Look-ups in named tables: a row name and a column name give one cell, copied from the table.

setiv:
        fof  riv  siv  deme  nokofa
vosav    19   73   69    72      61
penug    40   48   20    71      62
fevilu   77   61   74    79      27

fof of vosav = 19
deme of penug = 71
deme of fevilu = 79
deme of vosav = 72
fof of penug = 40
riv of penug = 48
fof of fevilu = 77
riv of vosav = 73
nokofa of fevilu = 27
siv of penug = 20
nokofa of penug = 62
riv of fevilu = 61
siv of vosav = 69
nokofa of vosav = 61
siv of fevilu = 74

piduse:
,keki,kurod
zud,-4,-53
delevum,5,-38
somil,-69,63
guvera,-17,56
suge,-96,81
zol,6,-68
fov,-40,37
fitad,29,8
tumetas,-52,-8
dom,-17,-7
metel,18,-1
rozafo,-22,-36
zomobu,6,21
bolaveb,-28,0

zomobu, kurod -> 21
bolaveb, kurod -> 0
zol, keki -> 6
zud, keki -> -4
metel, keki -> 18
guvera, keki -> -17
guvera, kurod -> 56
fov, kurod -> 37
somil, kurod -> 63
delevum, keki -> 5
zud, kurod -> -53
fov, keki -> -40
rozafo, keki -> -22
delevum, kurod -> -38
rozafo, kurod -> -36
Row with the largest kurod: suge

pupat
columns: vulo, mevitek, lam, zefadu, gedudak, tar, lozap, des, zurarez
visif: [68, -38, 78, -27, 66, -38, -62, -19, -32]
tib: [36, -38, 50, -89, 36, -39, -87, -3, -47]
sor: [29, -34, 40, 25, 53, -36, 29, -61, -37]
zumav: [23, 64, 76, 42, 87, 56, 60, -7, 76]
sezo: [32, -37, 49, 19, 63, -45, 23, -69, -47]
bokefi: [23, 30, 19, 22, 28, 32, 47, 32, 27]

sezo, vulo: 32
zumav, gedudak: 87
sezo, zurarez: -47
tib, mevitek: -38
bokefi, zefadu: 22
zumav, zurarez: 76
visif, lozap: -62
visif, zurarez: -32
bokefi, tar: 32
zumav, lam: 76
sezo, zefadu: 19
sezo, des: -69
sor, vulo: 29
sezo, lozap: 23
tib, zurarez: -47

vubi:
columns: rameg, lileg, bak, nivodi
zil: [848, 532, 632, 610]
suloto: [602, 608, 795, 486]
mig: [171, 755, 824, 614]
nefigo: [629, 426, 266, 514]
dozani: [574, 650, 849, 647]
noreg: [808, 605, 498, 448]

nefigo, lileg => 426
dozani, rameg => 574
noreg, nivodi => 448
suloto, lileg => 608
noreg, bak => 498
zil, rameg => 848
mig, bak => 824
mig, nivodi => 614
Row with the largest bak: dozani

lol:
|  | mosuke | pes |
|---|---|---|
| lak | 80 | 76 |
| mafig | 76 | 98 |
| dos | 63 | 140 |
| gupaf | 84 | 104 |
| kuvimit | 242 | 159 |
| fozel | 60 | 96 |
| vizeru | 202 | 173 |
| segedu | 83 | 104 |
| pibuki | 229 | 143 |
| fivilit | 50 | 130 |
| tefe | 67 | 95 |
| nizozi | 166 | 157 |
| kimosum | 198 | 132 |

What is the mosuke of gupaf in lol? 84
What is the mosuke of nizozi in lol? 166
What is the pes of fivilit in lol? 130
What is the mosuke of tefe in lol? 67
What is the mosuke of segedu in lol? 83
What is the mosuke of kuvimit in lol? 242
What is the pes of mafig in lol? 98
What is the mosuke of dos in lol? 63
What is the pes of segedu in lol? 104
What is the mosuke of lak in lol? 80
Row with the largest mosuke: kuvimit

kemis =
,befeg,sepiv,gilogen,nof,mib
nuz,57067,63900,49436,39961,49011
daganal,51799,55523,52122,39522,62797
duz,53069,72397,29761,49150,60352
zotad,56709,62366,52427,41027,46579
fakasis,55853,80342,53040,46188,74309
zoforuk,13130,40232,66596,27233,48592
zoge,35285,42365,61681,40921,56413
silet,84084,50679,51468,72550,64891
sugo,58589,63725,50414,40481,48167
sovalos,43515,44841,59371,47370,55813
dep,56658,68687,50734,43457,60372
fuv,56883,63966,50393,39135,47407
binagu,58351,39200,45401,34541,12466
kel,54541,72069,30962,49611,59370

gilogen of silet: 51468
gilogen of fakasis: 53040
befeg of zoforuk: 13130
befeg of daganal: 51799
sepiv of zotad: 62366
gilogen of sovalos: 59371

tuf
fields: bipi, vir, zusof, zus, kile, datuvab, tuboke
zonokap: [62.9, 31.0, 61.1, 56.6, 44.5, 63.4, 24.5]
mulirev: [62.1, 39.1, 57.2, 61.8, 64.6, 63.4, 48.4]
toka: [61.6, 52.6, 57.8, 64.6, 65.0, 62.7, 59.9]
sugapa: [61.1, 73.8, 58.5, 63.9, 63.2, 61.7, 71.5]
gom: [62.2, 53.6, 60.5, 57.2, 43.9, 62.0, 36.5]
vum: [62.1, 35.5, 57.4, 61.3, 66.5, 63.0, 45.0]
gunur: [62.4, 80.0, 60.6, 59.1, 47.5, 60.8, 50.7]
tokib: [62.1, 30.6, 59.3, 57.6, 60.5, 62.7, 29.7]
ragulep: [62.0, 65.4, 60.3, 57.6, 44.9, 60.6, 41.1]
daduba: [61.9, 67.1, 59.8, 65.3, 64.3, 61.2, 71.3]
vupa: [62.2, 60.6, 60.2, 58.0, 44.3, 62.5, 40.0]
kop: [62.1, 31.1, 59.2, 57.0, 60.7, 63.1, 29.5]
sufuzu: [62.6, 35.2, 57.8, 60.5, 65.8, 62.4, 45.2]
sonu: [60.4, 73.1, 57.3, 58.7, 54.4, 62.6, 49.4]

datuvab of toka is 62.7
bipi of mulirev is 62.1
zusof of zonokap is 61.1
kile of sufuzu is 65.8
datuvab of kop is 63.1
zusof of ragulep is 60.3
tuboke of sonu is 49.4
kile of toka is 65.0
vir of tokib is 30.6
zusof of kop is 59.2
zusof of vupa is 60.2
kile of tokib is 60.5
tuboke of vum is 45.0
datuvab of zonokap is 63.4
bipi of toka is 61.6
kile of gunur is 47.5
tuboke of sufuzu is 45.2
zusof of vum is 57.4
zusof of sufuzu is 57.8

